Each row below holds a small network's activations on one input, seen along a few directions.
In each table, some parts of the input vary, and every possible input appears once, in random order.
Descriptions start from the smaller parts, as in this example, which fits no table here: one of 4 places along a line, together with either a single point or one of 11 places around a ring or (one of 3 separate values, together with one of 8 places around a ring).
Shared parts are said once, and a part with two or three values counts as separate values.
(in the rows, 128 means zero)

Other details of the inputs shift rows strongly along two fixed directions, in all tables alike. That doesn't count.

A family of inputs:
x1: [104 141  87 113 105 121 119 132 149 147 182 177 166]
x2: [110 141 101 121 126 129 111 127 142 139 170 159 153]
x3: [146 128 142 142 147 132 106 115  91 119  49  92  69]
x4: [123 126 128 104  88 117 137 113 157 126 170 148 131]
x5: [133 120 127 111  90 111 132 119 137 133 149 147 117]
x6: [137 142 158 146 153 146 116 103 123 122  50  93  70]
x7: [116 102 146  85  80 153 121 145 131 132 179 122 175]
x8: [151 169 128 175 209 121 192 162  80  95  56  73 117]
x9: [153 190 122 158 162 117 197 146  89  88  74  90 112]
x10: [122 105 117 108 118 134 121 119 155 127 157 151 167]
x11: [131  71 141 129 112 144  49 102 157 183 164 138  96]
x12: [111 127 133  95  87 151 119 146 119 147 212 127 175]
x13: [110  92 138 152 116 142  32 107 158 172 114 143  64]
x14: [113 137 108 102 131 111 196 147 136  88 144 166 201]
x15: [124 161 102 131 142 104 189 159 115 106 149 141 194]
x16: [150 184 118 143 167 106 186 152  66  90  73  98 113]
x17: [121 120 127  94  94 106 122 117 131 126 167 153 130]
x18: [128 117 178 163 141 155  36  82 140 162  68  93   9]
x19: [111 115 106 111 106 125 119 129 154 135 136 165 157]
x20: [116 107 117 115 110 126 118 124 149 136 147 152 171]
x21: [147 157 129 129 139 115 202 135 110  82  77 105 135]
x22: [151 151 108 132 159 111 194 161 103 115 139 122 174]
x23: [111 107 128 124 110 112 121 131 152 134 164 154 157]
x24: [115 100 128 112 121 119 130 125 156 136 175 143 150]
x25: [123 101 121 113 130 136 123 118 148 137 142 131 150]
x26: [121 134 104 120 128 131 115 126 143 140 181 148 161]
x27: [150 126 141 156 139 138 120 110  95 125  43  94  66]
x28: [122  84 187 147 110 174  33 126 120 165 121  82  57]
x29: [123  83 151 151 132 152  32 100 157 165 129 124  69]
x30: [105 113 125 115 117 118 122 128 157 124 165 166 149]
x31: [160 126 130 142 168 120 196 157 101  97  77 104 151]
x32: [149 154 127 164 144 136 118 118  88 141  74  98  62]
x33: [134 194 120 120 145 111 200 140 114  93 127 125 154]
Each input here is: one of 3 separate values, together with either a single point or one of 4 places along a line or one of 6 places along a line.
Question: Changing only the choice among 3 separate values turns x28 into x7. The same change can be made to x5. Which row results?
Answer: x27
Question: Change only the choice among 3 separate values in x15. List by row number the other rows that result.
Answer: x20, x23

A family of inputs:
x34: [126 169 129 181 194 124 134 160 107 121 100 100 119]
x35: [132  68 131 114  97 140  62  79 158 168 131 144 101]
x36: [123 140 141 124 113  99 176 127 129  92  82 138 111]
x37: [143 177 108 155 185 135 160 144  84 109  54 101 123]
x38: [116  85 134 102  74 153  39  68 184 164 145 154  92]
x39: [124 185  83  73  85 106 201 122 136  99 198 168 203]
x40: [115 173 101  67  81  87 196 125 140 110 238 179 181]
x41: [143 117 130 171 184 110 162 163 105  89  47 112 122]
x42: [131 154  72  70  87  95 195 124 129 126 214 177 220]
x43: [118  45 196  95  67 179  42 126 141 166 178  95 121]
x44: [127  95 171 137 115 132  58  87 151 147 103 118  28]
x45: [144 151 101 166 168 123 122 150  96 130  94 116 112]
x46: [151 142 178 143 144 160 169 182  48 103 102  34 123]
x47: [109 183  90  82  72  94 189 122 132 115 198 184 179]
x48: [116  77 133 132 129 164  32  89 159 170  93 134  89]
x49: [147 156 116 174 187 131 160 159 101 128 101 100 131]
x50: [145 113 146 178 198 127 174 164 117 100  55  97 128]
x51: [ 93  73 142 139 125 145  34 112 187 168 169 154 122]
Question: Changing only one part turns x38 into x39. The same change can be made to x35. Which row results?
Answer: x42
Question: Describe the family of inputs behind these rows.
Answer: one of 2 separate values, together with either a single point or one of 8 places along a line
